A small network was trained on made-up records. Each row is its average activation on records with the value named, seen along a few directions.
Related values have similar rows: they may be neighbours, one step apart, or belong to one group.
In the rows, zero is written as 500.
Random noise pushes rows far along 4 fixed directions. That doesn't count. These rows show it; they differ only by the noise:
[454 516 519 404 510 560 426 526 414 432 464 364 556 495 567]
[624 564 300 508 388 377 488 542 505 596 379 590 563 582 523]
[760 595 639 424 447 727 593 470 588 477 456 451 642 498 330]
[476 507 358 491 454 348 492 509 461 621 473 511 499 573 573]
[623 519 457 534 434 387 696 420 607 767 561 569 489 600 407]
[384 529 361 433 465 554 352 663 357 238 299 272 605 494 736]


Values of K:
k7: [755 509 375 553 404 372 621 497 635 688 474 657 571 658 435]
k1: [551 492 482 776 405 604 828 555 784 335 385 442 466 473 488]
k6: [564 450 596 502 616 563 363 375 525 482 566 676 498 481 417]
k13: [602 602 538 411 509 541 333 517 424 593 494 538 518 477 400]
k5: [426 494 592 552 470 625 697 573 603 373 520 406 447 392 416]
k3: [538 653 397 378 402 626 241 747 343 244 269 555 601 396 489]
k4: [639 585 145 567 322 300 512 616 526 548 271 604 593 625 578]
k2: [344 466 493 590 502 373 546 519 540 501 552 588 365 426 488]
k11: [285 397 627 427 692 537 243 448 350 375 591 560 444 376 582]
k12: [176 306 816 405 780 623 449 318 366 374 782 190 409 455 661]
k10: [436 556 546 487 469 584 387 563 412 404 435 474 433 357 496]
k14: [594 451 319 540 474 377 402 508 483 504 447 590 583 601 579]
k9: [553 581 378 606 367 432 707 605 590 587 433 468 474 559 487]
k8: [634 472 575 500 575 608 416 407 515 377 492 616 588 498 473]
K is arranged as a ring.
- Which values are neighbours of k3? Give them in the order they are listed. => k10, k9
- Which values are neighbours of k1? Give them in the order they are listed. => k2, k11
- Which values are neighbours of k7? Give them in the order they are listed. => k4, k14
- Which values are neighbours of k8? Give them in the order they are listed. => k6, k12
